Read these off the row that follows.
1) The largest entry?
2) The entry just right of 152?
3) The entry just left of 132?
4) The entry just left of 143?
[123, 107, 139, 138, 143, 128, 137, 132, 152, 131, 105]
1) 152
2) 131
3) 137
4) 138

Questions about the matrix below. Rows and columns are numbered from 1.
1) Find the entry in the top-left corner.
2) Find the entry in the bottom-left corner.
3) Find the maximum.
4) Find the entry directly below the largest entry.
5) Find the entry at row 1, column 2.
6) Find the entry at row 1, column 3.
[[132 127 114 128 131 129 127 154 128 128 135 123 130 140 127 131]
 [121 117 116 129 131 127 122 136 125 133 133 131 134 125 120 136]]
1) 132
2) 121
3) 154
4) 136
5) 127
6) 114

X = [135 132 117 133 102]
The entry just right of 132 is 117
The entry just right of 133 -> 102

[[133 112 121 136 117 145 124 130 117 126 116 132 142 143 137 115]
 [134 139 129 135 112 123 139 139 115 125 126 119 124 130 121 135]
 [145 118 128 122 131 128 120 144 121 118 138 120 130 122 105 120]
 [121 148 128 146 124 130 126 114 126 152 118 121 133 103 120 135]
 [125 102 115 121 123 124 143 124 130 115 138 131 128 138 141 117]]
Find the entry just left of the smallest entry.
A: 125
Find the last entry in the row that holds the smallest entry.
A: 117
The top-right entry: 115
The third entry on the main diagonal is 128
The 3rd entry in reading order: 121
Find the 1st entry in reading order.
A: 133
Find the entry just right of the smallest entry.
A: 115
Find the largest entry in the last row.
A: 143
The second largest entry -> 148
The second entry in reading order -> 112
Find the fourth entry in reading order.
A: 136
Find the 2nd entry from the end, reading row by row.
A: 141
Find the entry just right of the largest entry.
A: 118
The smallest entry in the last row -> 102
The entry just left of 148: 121
The second entry on the diagonal from the top-right corner: 121
Find the third smallest entry.
A: 105
Find the fifth entry, reading row by row.
A: 117
The third largest entry: 146
Find the largest entry in the first row.
A: 145
The entry just right of 134: 139
Find the 4th entry from the end, reading row by row.
A: 128
Find the entry just left of the largest entry.
A: 126

[[122 136 135 133 122 121 136 122 130 122 134 134]
 [151 122 124 123 116 147 121 147 120 147 126 129]
 [108 139 134 138 115 110 132 112 144 113 135 129]
 [139 150 150 138 102 128 155 130 115 129 150 155]
 [149 125 126 126 109 144 123 145 122 146 129 132]
 [115 124 120 130 125 120 115 120 145 122 122 116]]
The entry in the bottom-left corner -> 115
The first entry on the diagonal from the top-right corner -> 134
What is the last entry, reading row by row?
Answer: 116
The first entry on the main diagonal is 122
The last entry of the smallest entry's row -> 155
The fourth-last entry, reading row by row -> 145
The third entry on the diagonal from the top-right corner: 113
The bottom entry of the column that holds the smallest entry -> 125
The entry directly above the smallest entry is 115
What is the 3rd smallest entry?
Answer: 109
What is the third-last entry, reading row by row?
Answer: 122
The second entry on the diagonal from the top-right corner: 126
What is the 5th entry, reading row by row?
Answer: 122
The smallest entry in the first row: 121
What is the 5th-last entry, reading row by row?
Answer: 120
The smallest entry in the first column is 108
What is the entry just right of 151?
Answer: 122
What is the entry directly below 133?
Answer: 123

[[134 124 133 128 133 131 128 132 127]
 [124 138 121 134 117 132 131 119 128]
 [115 138 113 122 130 117 121 131 133]
 [107 146 100 111 145 105 109 145 141]
 [137 128 138 145 106 147 144 108 120]
 [140 121 141 136 123 140 136 123 123]]
Indices start at 1.
The top-right entry: 127
The top entry of the column that holds the smallest entry is 133
Give the entry at row 2, column 2.
A: 138
Give the entry at row 3, column 1.
A: 115
Give the entry in row 1 and column 2.
A: 124
Give the entry at row 2, column 1.
A: 124
Give the entry directly above 137.
A: 107
Give the entry in the top-left corner.
A: 134
Give the bottom entry of the column that holds the largest entry.
A: 140
The top entry of the column that holds the largest entry -> 131
Give the entry just left of 111.
A: 100
The entry in the bottom-left corner -> 140
Give the entry directly below 108.
A: 123
The entry just right of the largest entry: 144
The entry just left of 120 is 108
The entry directly above the largest entry -> 105
Give the largest entry.
A: 147
The entry just left of the smallest entry: 146
The entry directly above 111 is 122

B =
[[129 107 134 136 124 124 135 125 132 122 104 128 126 129 123]
 [133 134 125 124 136 135 119 133 120 131 128 119 120 112 124]
 [126 111 133 135 118 122 139 120 139 123 114 134 138 142 128]]
The entry in the top-left corner: 129
The entry just left of the smallest entry -> 122
The smallest entry in the first column?
Answer: 126
The smallest entry in the last column is 123
The top entry of the column that holds the smallest entry -> 104
The entry just right of the centre entry?
Answer: 120
The 3rd-last entry, reading row by row?
Answer: 138
The last entry, reading row by row?
Answer: 128
The 3rd entry on the main diagonal: 133
The entry directly below the smallest entry: 128
The entry directly above 111?
Answer: 134
The second entry in reading order?
Answer: 107
The entry directly below 112?
Answer: 142

Questions about the matrix below. Counting starts at 1.
1) Read off the entry directly below the smallest entry.
2) Read off the entry in row 3 and column 2.
3) Read off the top-left entry.
4) Read off the entry in row 2 and column 1.
5) Read off the entry in the top-right corner.
6) Read off the top entry of the column that holds the smallest entry.
7) Read off the entry at row 3, column 1.
8) Read off the entry in row 2 and column 3.
[[142 131 139 128 118 135 133 131 116 125]
 [118 103 137 123 108 117 108 106 129 143]
 [122 117 141 137 149 122 143 119 121 154]
 [148 113 127 128 148 112 147 114 146 150]
 [142 137 132 107 141 139 150 102 140 116]
 [111 121 127 118 111 150 111 148 141 103]
 [135 148 130 135 119 136 122 125 119 147]
 [145 116 112 151 116 124 120 153 149 105]
 [126 136 127 123 148 108 104 152 113 132]
 [104 106 118 111 119 124 106 118 134 140]]
1) 148
2) 117
3) 142
4) 118
5) 125
6) 131
7) 122
8) 137

grid =
[[115 122 113 115 146 115 114 125]
 [113 148 115 120 129 113 106 116]
 [120 126 130 135 116 126 120 139]
 [103 132 120 116 131 104 117 145]]
Counting starts at 1.
The entry in row 1 and column 1: 115
Find the top-right entry.
A: 125
The entry in the bottom-right corner -> 145
The entry just left of 139 is 120
The entry in row 3 and column 1 -> 120
The entry just left of the largest entry -> 113
Find the entry in row 1 and column 2.
A: 122
The entry in row 3 and column 3 -> 130
The entry at row 1, column 3 is 113
Find the smallest entry.
A: 103

Questions about the row below.
1) Report the entry just left of 101.
2) Report the entry just left of 134.
3) Report the minimum.
[138 149 121 101  98 146 134]
1) 121
2) 146
3) 98

Read these off the grid that follows.
1) Give the fifth entry in reading order.
2) Give the entry directly below the largest entry.
3) Give the 1st entry on the diagonal from the top-right corner.
4) Give the 4th entry in reading order.
5) Give the first entry, reading row by row.
6) Give the last entry, reading row by row.
7) Give the largest entry in the first column.
8) Give the fifth entry from the end, reading row by row.
[[124 132 133 135 138 121 139 138 121 128 142 146 126]
 [124 144 120 149 139 125 145 141 124 124 139 135 120]
 [120 144 119 151 142 120 147 144 119 122 144 144 116]
 [126 142 120 148 135 130 140 138 128 126 134 131 122]
 [140 118 141 117 119 143 117 119 143 139 120 122 142]
 [137 123 137 123 124 139 123 124 139 136 124 126 138]]
1) 138
2) 148
3) 126
4) 135
5) 124
6) 138
7) 140
8) 139

Questions about the row below.
1) Report the second entry from the left.
2) Report the first entry from the right.
3) Report the second entry from the right.
141,109,100,120,104,128,101,127,130
1) 109
2) 130
3) 127

W =
[[135 134 123 137 128 132 130 116 129 110 113 143 122 145]
 [133 132 125 132 128 131 127 115 133 108 118 141 120 152]
 [134 126 129 133 128 137 134 128 121 122 139 127 130 120]
 [130 125 130 126 125 131 126 126 130 131 131 124 129 130]
 [134 133 125 134 127 132 126 121 130 111 119 141 120 145]
 [132 128 134 123 128 134 132 120 126 127 130 132 131 131]
 [131 123 128 126 129 127 127 124 128 131 129 128 128 128]
 [125 129 130 129 128 126 132 128 130 121 125 126 125 129]]
Indices start at 1.
Report the bottom entry of the column that holds the smallest entry.
Answer: 121
Report the entry directly below the smallest entry.
Answer: 122
Report the entry in row 2 and column 1.
Answer: 133
The top-right entry is 145
Report the bottom-left entry.
Answer: 125
Report the top entry of the column that holds the smallest entry.
Answer: 110
Report the entry just right of the smallest entry.
Answer: 118
Report the bottom-right entry.
Answer: 129
The largest entry -> 152
Report the entry just left of the smallest entry.
Answer: 133
The entry in row 1 and column 3 is 123
The entry in row 1 and column 2: 134
Report the entry just left of the largest entry.
Answer: 120
The entry at row 3, column 3: 129
The entry just left of 110 is 129
Report the smallest entry.
Answer: 108
Report the top-left entry.
Answer: 135
The entry at row 3, column 1 -> 134

[[133, 117, 130, 145, 144, 126, 123, 137, 136, 108, 157, 132, 115, 135], [122, 129, 132, 130, 125, 131, 116, 137, 133, 134, 128, 126, 129, 125]]
Read off the entry just left of the smallest entry.
A: 136
The smallest entry is 108
The entry just left of 117 is 133
Read off the entry just left of 134.
A: 133
The entry just left of 123 -> 126
Read off the entry just left of 135.
A: 115
The entry just right of the smallest entry is 157
